These are the activations of a small neural network, seen along a few directions. Each row is one input.
In each table, some parts of the input vary, and every possible input appears once, in random order.
Descriptions start from the smaller parts, as in this example, which fits no table here: one of 5 places around a ring, together with either a single point or one of 11 places along a line or (one of 3 separate values, together with one of 4 places along a line).
Shared parts are said once, and a part with two or three values counts as separate values.
(in the rows, 128 means zero)

Other details of the inputs shift rows strongly along two fixed directions, in all tables alike. That doesn't count.
To show where, the next rows are all for the same input, with only those details redrawn:
[159  67 124  67 205 120 129  90 139 111  85 114 185 158 161]
[106 107 159 171  64 107 133 185 105 128 158 135 143 145 159]
[113 188 104 202  44 118  89 217 101 123 195 164  75 116 128]
[164 125  85  90 191 128  98 112 136 107 111 134 136 137 139]
[159 132  85 100 177 127  96 122 133 109 119 137 130 135 138]
[166 155  65 101 183 132  82 124 134 106 124 144 112 127 128]
[104  60 188 151  79 101 157 165 109 130 136 120 182 161 175]

Rows:
row 1: [144  89 122  79 198 158 142 106 163 124 102 114 163 140 142]
row 2: [173 212  29 131 153 133  54 153 117 129 139 143  38 118 103]
row 3: [157  76 144  76 188 152 169  38 172 142  85 114 165 126 130]
row 4: [110 150 144 174  69 102 133 175 114 124 159 161 135 137 145]
row 5: [169  54 118  66 183 125 128  54 134 107 106 110 185 148 148]
row 6: [180 169  79 112 182 131  99 115 130 140  94 120  87 126 117]
row 7: [ 87  60 205 140  78  97 151 154  72 137 115  97 152 167 147]
row 8: [ 83 155 147 173  66 146 125 191  94 143 160 122  69 123  99]
row 9: [ 77 211 148 203  55 143 124 191 115 139 172 165  48  90  84]
row 10: [ 54  87 193 140  89  74 189 131 166 146 116  96 232 117 170]
row 11: [143 177 103 104 189 122  93  92 120 109  97 150  91 114  99]
row 12: [148 148  98  90 194 154 134 105 171 119 110 146 141 126 121]
row 13: [101 175 150 194  66 140 148 183 143 160 157 154  86 107 121]
row 14: [ 67  64 213 140  88 139 172 158 112 123 136 112 170 144 138]
row 15: [108  57 218 146  96 135 208 149 134 177  98  83 167 152 157]
row 16: [100  42 203 136  94 131 191 155 127 168 112  84 170 167 165]
row 17: [106  41 197 138  92 100 166 152 112 130 124 112 199 168 182]
row 18: [136 190 112 212  20 123 105 172  92 152 184 136  48 105 105]
row 19: [176  52 117  66 179 121 130  52 123 131  88  88 161 160 145]
row 20: [ 95  76 221 151  81 101 167 146  79 146 102  94 150 155 139]
row 21: [ 87 171 100  81 191 101 115  80 167 102  98 115 162  83 104]
row 22: [137 147 124  98 186 162 132 109 131 137  89 106  92 115  88]
row 23: [172 184  53 115 150 130  85  88 133 101 152 167 102 110 103]
row 24: [160 223  39 130 138 170  88 111 158 112 175 174  65  85  77]
row 25: [123 160 138 197  39 110 124 141 110 142 172 156  91 111 124]
row 26: [141 179  69 102 176 136  63 125 107  85 131 151  85 114  97]
row 27: [163 145  67  98 166 174 103  92 156 115 150 134 105 105 104]
row 28: [124 148 116  80 198 155 128  95 147  99 105 145 134 121  97]
row 29: [124 190 119 207  24 159 130 178 119 165 188 131  42  90  92]
row 30: [ 70 184 116 184  35  94 129 140 154 137 186 131 140  69 117]
row 31: [161  74 115  76 171 159 145  69 146 144 105  89 139 141 127]
row 32: [107  63 216 152  93  90 184 131 122 153 101 121 185 160 176]
row 33: [130 107 140  71 194 112 129  80 119  90  87 137 172 147 127]
What is each input in this table made of?
Answer: one of 3 separate values, together with either a single point or (one of 2 separate values, together with one of 5 places around a ring)
Which other rows does row 10 become when the choice among 3 separate values takes its other values? List them by row number.
Answer: row 21, row 30
Which other rows does row 6 become when the choice among 2 separate values takes its other values? List them by row number.
Answer: row 15
Which other rows does row 32 become when the choice among 3 separate values takes its other values? List them by row number.
Answer: row 11, row 25
Which other rows does row 23 become when the place on the ring of 5 takes its other values? List them by row number.
Answer: row 5, row 18, row 19, row 25

Rows:
row 34: [135 209  85 164  88 114  95 156 102 142 148 138  58 117  98]
row 35: [108  90 170  76 175 123 200  64 179 146  71  91 209 127 133]
row 36: [148 193  87 171  83 114  84 137 104 122 168 173  65 115 110]
row 37: [118 151 148 177  69 154 127 166  98 145 156 130  61 114  99]
row 38: [148 103  97  89 148 118 108  81 117 115 124 111 139 138 125]
row 39: [149  98 140  94 178 102 126  87 122  97  95 141 181 148 150]
row 40: [115 150 129 136 123 120 134 176 122 130 124 133 128 144 133]
row 41: [151 126  85 115 134 158 111 135 134 121 156 127 118 135 126]
row 42: [165 156  61  77 233 115  67  89 143 100  88 128 122 110 127]
row 43: [137  95 163 159  86 135 153 153 125 136 151 149 144 153 157]
row 44: [101 159 148 164  82  95 129 178  96 127 134 128 128 134 129]
row 45: [119 118 136  88 192 148 123 128 126 110  97 131 123 139 117]
row 46: [101 129 164 155  89 123 128 139  89 137 131 123  92 129 108]
row 47: [116 145 111 109 169 131 135  85 188 138 112 120 146  84 123]
row 48: [100  63 203 113 125 115 205  71 170 135 107 125 224 130 154]
row 49: [113 136 145 166  83 117 127 178 115 115 161 172 130 142 147]
row 50: [115  54 160  90 142  99 142 103 112 101 110 101 210 156 156]
row 51: [137 116 136 170  81 125 127 151 124 155 145 115 107 118 145]
row 52: [224 147  48  68 228 156  92  47 152 113  99 147 103 122 112]
row 53: [166 178  52 131 163 156  76 148 151 132 144 144  65 107 122]
row 54: [151 171  81  68 240 142  78  87 122  91  82 133  96 114  88]
row 55: [170 105  90  96 147 147 118  91 130 123 133 108 129 130 123]
row 56: [ 97 212  76 158  80 143 110 138 157 123 191 148  96  69  84]
row 57: [112 127 140 174  69  96 113 151 108 147 147 123 106 122 143]
row 58: [121  84 189 162  58 118 183 154 107 166 126  97 148 154 148]
row 59: [100 152 108 161  69 127 105 195 110 110 186 148 113 128 128]
row 60: [127  79 173 130 114 133 179 151 127 156 110 102 164 168 155]
row 61: [114  51 167 102 163 109 149 131 142 129  93 109 192 155 179]
row 62: [ 92  70 212 156  82 151 175 170 108 148 133 114 134 154 140]
row 63: [ 91 171 135 120 148 157 144 102 161 130 121 131 108  83  82]
What is each input in this table made of?
Answer: one of 5 separate values, together with either a single point or one of 5 places around a ring
Changing only the choice among 5 separate values turns row 49 into row 45. The same change can be made to row 48. Which row results?
Answer: row 63
List by row number the other rows that have the choice among 5 separate values in common with row 57.
Answer: row 42, row 47, row 51, row 53, row 61
Which other rows does row 55 become when the choice among 5 separate values takes its other values? List them by row number.
Answer: row 37, row 51, row 52, row 58
List by row number the other rows that have the choice among 5 separate values in common with row 41.
Answer: row 38, row 50, row 55, row 56, row 59
